These are the activations of a small neural network, seen along a few directions. Each row is one input.
In each table, some parts of the input vary, and every possible input appears once, in random order.
A made-up example of a description, with smaller parts first: one of 2 separate values, together with either a single point or one of 11 places along a line or (one of 4 places along a line, together with one of 5 places around a ring).
Shared parts are said once, and a part with two or three values counts as separate values.
In the rows, 128 means zero.

Table:
r1: [139 121 158 107 153 130 132 143 112 156 127 104 147 168  98 162]
r2: [109 148 170 129 101 132 126 160  72 153 106 167 147  90 115 132]
r3: [124 150 177 108 120 103 121 134  74 139 106 145 143 114  98 111]
r4: [104 163 124 127  79 126 138 139  80 126 141 169 131  70 130 113]
r5: [108 121 105 129 189  94  80 133 187 139  80 137 137 116 111 118]
r6: [110  86 115 160 164 125 122 101 166 104 135 123  55 163 164 116]
r7: [157 157 144 125 155 150 185 112 108 113 128 110 131 134 146 130]
r8: [119 165 131 106  97  97 133 113  82 113 141 147 126  93 113  93]
r9: [153  85 144 107 112 139 112 148 145 158 130  87 162 178  95 178]
r10: [136 152  92 113 117 130 134 111 126 111 185 119 127 149 141 113]
r11: [142 155 137 146 137 179 191 139 106 127 128 131 136 111 163 150]
r12: [120 140 127 143 197  94 108 118 159 131  57 147 131  80 117 101]
r13: [109 147 111  97  90  92 103 123 111 122 167 136 131 129 106 113]
r14: [150 141 180 121 161 134 160 132  85 146 102 114 141 131 102 142]
r15: [148 169 113 122 125 133 163 100  97 102 160 130 122 112 149  95]
r16: [104 136 120 161 179 125 114 145 158 144  56 170 136  56 135 122]
r17: [119  85  90 130 149 104  62 141 219 139  81 119 151 127 108 130]
r18: [105 102 129 192 154 159 156 113 137 108 109 157  54 104 187 119]
r19: [161 104 109 116 106 154 138 131 169 125 157  80 150 181 135 163]
r20: [133 167 105 143 106 163 169 126  95 115 160 152 126  89 166 116]
r21: [119 112  96  99  49 103  84 130 144 122 168 119 146 141 101 125]
r22: [115 133 157  99 112  97  91 145 101 150 133 133 148 149  91 132]
r23: [120  50 100 162 123 136 105 109 199 104 136 105  70 174 160 127]
r24: [149 140 124 115 147 144 156 124 136 124 155  97 136 170 139 150]
r25: [128  97 142 100  71 107  72 151 134 150 135 115 163 160  88 146]
r26: [134 137 172 140 143 164 166 158  83 160 101 137 146 108 120 162]
r27: [121 105 137 173 173 128 150  87 139  94 111 134  49 126 169  98]
r28: [145 116  78 115  77 140 115 118 160 111 186 102 142 160 137 125]
Question: Describe the family of inputs behind these rows.
Answer: one of 4 places along a line, together with either one of 2 separate values or one of 5 places around a ring
Question: A walk changes only the place on the line of 4. It starts at r25 and steps to r22. List the rest of the walk in order.
Answer: r3, r2
Question: Change only the place on the ring of 5 in r10. List by row number the other rows that result.
Answer: r1, r13, r22, r24

Table:
r29: [138 130 146  93  65 108 108 126  98 117 188 100 136 180  93 128]
r30: [144 120  97 122 151 108  89 114 176 124 113 116 147 130 121 101]
r31: [144  89 134 132 146 141 147 124 166 122 103  90 119 152 122 155]
r32: [145 140 180 130 150 133 141 145 108 149  77 131 159 114 119 134]
r33: [155  86 142 138 153 132 104 132 166 143  91 104 144 153 114 140]
r34: [153 159 106  86  78 123 120 128 127 121 186  94 176 163 103 127]
r35: [118 145 176 121 132  97 116 123  90 128 100 151 123 109 114  97]
r36: [129  86 110 143 103 125  80 128 168 127 104 130 134 116 127 106]
r37: [146 167 111 122 144 123 167 104 107 115 129 127 134  85 126 114]
r38: [ 96 101  98 135 105 123  87 149 165 141 135 142 129 123 124 149]
r39: [164 117 145  91  86 146 136 143 112 146 163  84 175 186 107 167]
r40: [119 145 151 135  99 119 118 140 111 127  86 163 147  78 131 112]
r41: [119 142 156 125 154 145 146 165  96 166 109 137 156 121 109 161]
r42: [134 123  89 120 144 114 135 104 176 104 127 104 125 130 130 118]
r43: [140 101 131 150 162 165 144 131 157 124 125 107 105 170 162 154]
r44: [118 104  99 163 112 149 125 127 162 111 144 136  95 133 178 125]
r45: [127 141 153 128 130 109 155 106  82 117 126 133  95 103 118 112]
r46: [153 135 160 134 145 147 179 125  99 135 103 113 131 107 120 151]
r47: [116 151 154 144 142 137 157 112  76 118 146 151  89 126 154 105]
r48: [119  95 126 127 129 102 125 101 148 105 126 111  88 150 118 117]
r49: [ 97 145 124 133 104 135 123 162  99 146 123 167 140  85 120 135]
r50: [137 176 114 135 157 151 169 114 103 115 150 146 126 107 161 108]
r51: [121  89 102 141  96 131 125 118 169 108 120 118 110 115 136 123]
r52: [122 145 127 159 108 164 161 128  96 117 141 162 112  92 167 116]
r53: [142 121 112  97  33 136 114 138 115 131 177 116 161 149 119 138]
r54: [131 135  88 138 160 135 133 115 170 107 152 121 110 147 171 116]
r55: [113 176 109 110 153 122 131 148 106 144 131 152 154  99 114 127]
r56: [132 135 127 143  95 137 159 121 102 118 121 144 118  70 132 121]
r57: [133 177 137 113 148 106 125 125 117 124  93 147 162  93 125 105]
r58: [120  98 129 129 155 133 109 151 162 161 120 113 141 161 112 177]
r59: [128  92 134 129 136  96  80 111 148 123 112 123 110 150 109 102]
r60: [112 133  85 111 152 109  95 136 174 140 143 128 139 137 119 142]
r61: [ 93 106 123 120 138  97  85 130 145 140 142 133 105 157 109 141]
r62: [115 109 122 149 145 125 123 108 140 110 149 127  76 170 160 115]
r63: [ 91 150 151 116 139 108 119 146  79 147 129 155 116 117 108 124]
r64: [143 144 160 147 159 177 180 132  93 133 122 132 122 130 155 146]
Question: Describe the family of inputs behind these rows.
Answer: one of 4 separate values, together with either a single point or (one of 2 separate values, together with one of 4 places along a line)
Question: The inputs of r30 and r33 match in every part but the choice among 4 separate values. If r37 is changed in the same way as r30 into r33, which row does it become?
Answer: r46
Question: Change only the choice among 4 separate values in r31. List by row number the other rows that result.
Answer: r42, r48, r51
Question: Change only the choice among 2 separate values in r32. List by row number the other rows that result.
Answer: r33
Question: A walk changes only the place on the line of 4. It starts at r63 and steps to r35. List the rest of the walk in order.
Answer: r45, r47
Question: Change only the choice among 4 separate values in r49. List by row number the other rows that result.
Answer: r41, r55, r63

Table:
r65: [163 101  96  89 128 124 112 113 194 112 173  54 148 230 121 145]
r66: [105  76 119 160 206 109  65 142 211 152  50 137 120 126 120 132]
r67: [111 211 141 102  94 134 185 138  29 124 167 162 139  81 124 118]
r68: [127 141 158  96 135  99  81 169 107 189  92 141 198 106  59 159]
r69: [134 126 145 191 199 171 202 105 129 106  83 139  68  92 188 125]
r70: [153 191 195 125 127 171 206 148  28 142 111 145 162  91 133 136]
r71: [133  63 135 110  71 129  98 129 138 133 187  85 110 221 111 162]
r72: [127 165 154  90  78  89 103 136  73 138 125 149 171  95  84 104]
r73: [119  93 103 162 153  98  89  92 171 110 101 143  81 100 138  86]
r74: [101 151 105 172 168 143 161 103 132  90 133 164  63 102 198  91]
r75: [135  90  56 110  48 141 107 132 196 110 185  90 146 165 132 151]
Question: Describe the family of inputs behind these rows.
Answer: either one of 3 separate values or (one of 2 separate values, together with one of 4 places along a line)
Question: Change only the choice among 2 separate values in r70. List by row number the other rows that result.
Answer: r69

Table:
r76: [ 95 151 131 144 149 122 124 139 123 133  99 166  99 106 147 121]
r77: [145  74 158 133 132 119  98 106 150 134 128 104 107 192 132 149]
r78: [137 121 144 114 173 123 129 115 146 118 124  89 123 186 105 130]
r79: [115 156 136 117 126 126 108 142  91 151 136 162 171 120 110 118]
r80: [129 148 126 148 125 125 161 109 116  99 102 136 117  94 155 101]
r81: [127  78 131 143 130  97  79  91 166 115 130 126  84 162 145 117]
r82: [139  92 145 113  91  86  75 119 140 139 153 107 122 182 114 127]
r83: [136 130  87  83 132  92 110 131 155 142 141 104 164 135  95 141]
r84: [111 141 154 105  92 110 146 132  85 123 134 152 130 105 102 138]
r85: [114 101  81 155 126 124  92 127 213 121 117 122 128 118 131 142]
r86: [128 166 148 101 111 127 116 141 109 133 128 143 172 111 133 117]
r87: [145 139  94 110  73 144 152 127 123 119 228 101 122 158 151 133]
r88: [115 144 157 134 150 141 141 158 108 151 100 143 122 129 134 153]
r89: [144 113  99 103 172 125 136 125 167 143 117  96 147 144 115 161]
r90: [119 139 128 149 132 134 160 102 109 121 119 141  96  82 131  98]
r91: [102 160 143 105 109 119 111 151  94 144 120 159 142 120 111 139]
r92: [100 133 128 154 150 122 130 130 100 132 118 151  89  87 133 120]
r93: [128  53 121 132 110 157 100 143 170 132 111 106 127 174 126 144]
r94: [121 156 135 139 151 132 129 128 136 118 107 152 130  96 167  98]
r95: [124 126 169 134 134 133 176 140  97 129 116 134 111 114 125 152]
r96: [163 161 130 109 105 132 121 127  94 126 132 140 165 101 114 113]
r97: [119 126 155 144 152 140 146 148  86 150 120 129 111 110 120 152]
r98: [131 138 130  94 133  89 103 126 134 119 148  94 137 176  86 108]
r99: [129 132  77 143 110 157 157 102 140  87 202 123  87 153 184 121]
r100: [141 150 162 130 152 151 146 145 121 137 108 129 154 121 154 132]
r101: [107 140 141 115 111 118 115 140  72 143 139 145 132 100  97 140]
r102: [127 114  97 123  87 113  86 150 187 142 139 107 167 135  99 156]
r103: [118 126 117 124 173 102 109 101 161  99 125 111  99 158 119  95]
r104: [147 127 103 131 111 181 174 115 126 106 200 105 109 180 171 153]
r105: [149 142 153 137 126 145 177 124 102 119 101 114 140 118 142 134]
r106: [109 148 124 157 166 129 123 131 120 139 115 170 128 107 146  99]
r107: [103 132 142 144 132 114 159 122 111 110 115 157  88  89 137 119]
r108: [155 153 117 149 145 136 136 115 122 113 111 148 122  88 149  93]
r109: [134  95 108 142 127 148 111 139 199 141 114 104 153 146 116 177]
r110: [129 142 150 147 167 148 140 148 105 158 116 147 151 131 133 132]
r111: [140 132 156 140 134 153 176 120  95 139 120 119 119 106 118 131]
r112: [125 117  73 114 171 104 117 110 183 124 119 119 124 116 128 128]
r113: [128 148 142 112  92 130 147 114  82 136 139 134 137  97  97 117]
r114: [138 158 139 110  84 120 148 120  89 115 121 128 158 110 122 119]
r115: [177 146 144 138 147 155 152 132 108 131 112 127 145 111 135 127]
r116: [110  58  95 144 110 132  82 131 185 112 115 126 103 144 140 111]
r117: [122  71 109 114  69 122  77 159 160 136 137 108 142 163 108 120]
Question: The inputs of r81 and r82 match in every part but one. If r92 is changed in the same way as r81 into r82, which row does it become?
Answer: r101
Question: The inputs of r116 and r117 match in every part but one. If r94 is changed in the same way as r116 into r117, which row does it become?
Answer: r86
Question: Describe the family of inputs behind these rows.
Answer: one of 3 separate values, together with either a single point or one of 5 places around a ring or one of 8 places around a ring
Question: A walk changes only the place on the ring of 8. It starts at r111 and steps to r105. List the rest of the walk in order.
Answer: r115, r100, r110, r88, r97, r95
Question: Change only the choice among 3 separate values in r79. List by row number the other rows that result.
Answer: r106, r110
Question: Change only the place on the ring of 5 in r78. List by row number the other rows that result.
Answer: r77, r89, r93, r109
